A small network was shown many inputs. Here are its activations along a few directions, one row for each input.
Each table varies a few parts of the input and shows all the possible inputs, shuffled.
A made-up example of a description, with smaller parts first: ring(5) and (point or line(9) or (values(3) and line(4))).
Shared parts are said once, and a part with two or three values counts as separate values.

Other details of the inputs vary at random and push rows far along two fixed directions, the same in every table; ignore that.

A family of inputs:
r1: [  5 -26 -26  16 -37 -17 -14 -22 -11 -14 -10]
r2: [ 30 -16 -21  10 -11 -21  -1 -29  -7 -12 -24]
r3: [ -7  22   9   2 -15 -21  37  16  -6  31 -16]
r4: [ 18 -12  -5  -3  26  14 -45  11   5 -28  17]
r5: [  8 -16 -14  -2  34  25 -32   2  21 -23  12]
r6: [  2 -25   7  11  21   9 -36   9  13 -26  23]
r7: [ 10 -30 -12  24 -20 -19  10 -27  -4 -18 -18]
r8: [ -1 -23   5  10  26  12 -25  -2  15 -34  24]
r9: [-17  23   7 -11 -26  -7  27   4 -11  39 -18]
r10: [ 23 -21 -21  11 -21  -4  -3 -33   5  -8 -28]
r11: [ 13 -18 -32   7 -20  -5  -3 -29 -14 -12 -29]
r12: [ 12 -30  -9  25 -25 -23   0 -16  -6 -10 -19]
r13: [-23  24  -1  -6 -24  -8  31  12 -21  30 -18]
r14: [ 22 -16   2  -1  23  20 -46   5  22 -20  15]
r15: [  3 -25 -28  15 -32 -13  -4 -34  -9 -22  -9]
r16: [-17  14  25  13 -24 -23  36   6  -7  24  -1]
r17: [ 31 -19 -15   1 -23 -14 -20 -26 -11  -1 -22]
r18: [ 22 -13  -5  -3  32  10 -47   9  10 -21  16]
r19: [-22  28  22 -15  39  19  12  32  17   7  29]
r20: [-29  30  19 -26  31  23   7  28  -4   3  33]
r21: [ 11 -21  12  12  24  17 -25  -8  17 -25  29]
r22: [-32  27  19 -27  28  33   2  20  11  14  27]
r23: [ 28 -18 -23   5 -15 -20 -15 -19 -15  -1 -24]
r24: [ -8  27  17  -8 -18 -15  41  -6  -8  24  -9]
r25: [  6 -22   8  11  24  14 -28  -6  16 -32  27]
r26: [-14  25   6  -9 -22 -17  31  11 -25  26 -11]
r27: [ 25 -18 -23  16 -17 -13   4 -23  -4 -20 -26]
r28: [-19  22  -1  -7 -18 -13  31  10 -15  39 -20]
r29: [-22  28  26 -29  30  25   2  18   6  10  33]
r30: [-19  27  29 -18  29  24  10  24  19   8  29]
r31: [-15  21  10  -3 -25  -7  32   8  -1  35 -18]
r32: [ 21 -21 -27  16 -24  -9 -10 -13  -6  -9 -30]
r33: [-12  15  31  14 -26 -21  42   4  -9  33   0]
r34: [ 25 -17 -25   3 -11 -17  -4 -31 -13  -8 -23]
r35: [-16  29  34 -22  26  17  -5  33  11  15  32]
r36: [-13  28   8  -5 -16 -17  45   3 -16  16 -10]
r37: [-26  24  16 -15  31  23  -1  42  15  17  22]
r38: [  5 -14 -17 -10  35  26 -38  -3  11 -20  12]
r39: [ 16 -15  -6   1  27  19 -43  16  14 -29  16]
r40: [-24  23   0  -1 -19  -5  47   5  -8  20 -16]
Each input here is: values(2) and (point or line(4) or (values(3) and ring(5))).
Question: Changing only the values(2) part turns r19 into r3. The same change can be made to r38. Which row results?
Answer: r28
Question: Changing only the values(2) part turns r27 into r39. The same change can be made to r15. Which row results?
Answer: r1
Question: Which other rows does r33 become when the line(4) part takes its other values? List them by row number.
Answer: r6, r12, r16
Question: Which other rows does r40 become when the values(3) part takes its other values? List them by row number.
Answer: r5, r10
Question: Which other rows does r22 become when the values(3) part takes its other values? List them by row number.
Answer: r11, r38

A family of inputs:
r41: [-48  35   4 -13   1  12  41  35  -8  34  -2]
r42: [-27  38  24 -24  -1   0  31  31  -5  40   4]
r43: [ 30 -12 -25   5 -19 -21  -1 -24  -4   7 -37]
r44: [ 12 -26  -5  27 -27 -26   8 -30  -8  -5 -14]
r45: [ 21 -14   1 -13  52  40 -61  11  21 -27  28]
r46: [-28  39  17 -25   3   0  23  33  -3  37   7]
r47: [ 17 -22  -9  29 -39 -25  17 -30  -1 -13 -22]
r48: [  3 -25  14  10  39  16 -40   5  17 -32  38]
r49: [-24  45  22 -19   5   5  36  25  -9  37   4]
r50: [  6 -21  13   7  44  31 -46  16  32 -47  45]
r51: [ 27 -15 -17   6 -31 -17  -7 -21 -17   3 -33]
r52: [ 28  -7 -28   5 -18 -17  -6 -22  -8   2 -33]
r53: [ -3 -10 -24 -24  50  41 -48   5   8 -42  37]
r54: [-38  27  32   0  -6   0  41  17   6  21  24]
r55: [ 22  -9 -30   3 -31 -22  -9 -18 -16   2 -35]
r56: [-10 -17 -15 -20  47  51 -53  -7  17 -45  30]
r57: [-39  24  32   0  -4  -2  38  16   2  24  25]
r58: [ 24 -12 -24   5 -30 -15 -10 -18 -19   0 -31]
r59: [ 33 -15 -19   6 -22 -19   2 -26  -4   7 -39]
r60: [-29  25  39   4   8  -4  38  27   5  11  23]
r61: [ 21 -28  -1  30 -21 -29   7 -24  -6 -15 -17]
Question: What is each input in this table made of?
Answer: values(3) or ring(8) or (values(2) and ring(5))
Question: Which other rows does r55 become when the values(2) part takes its other values? List them by row number.
Answer: r52
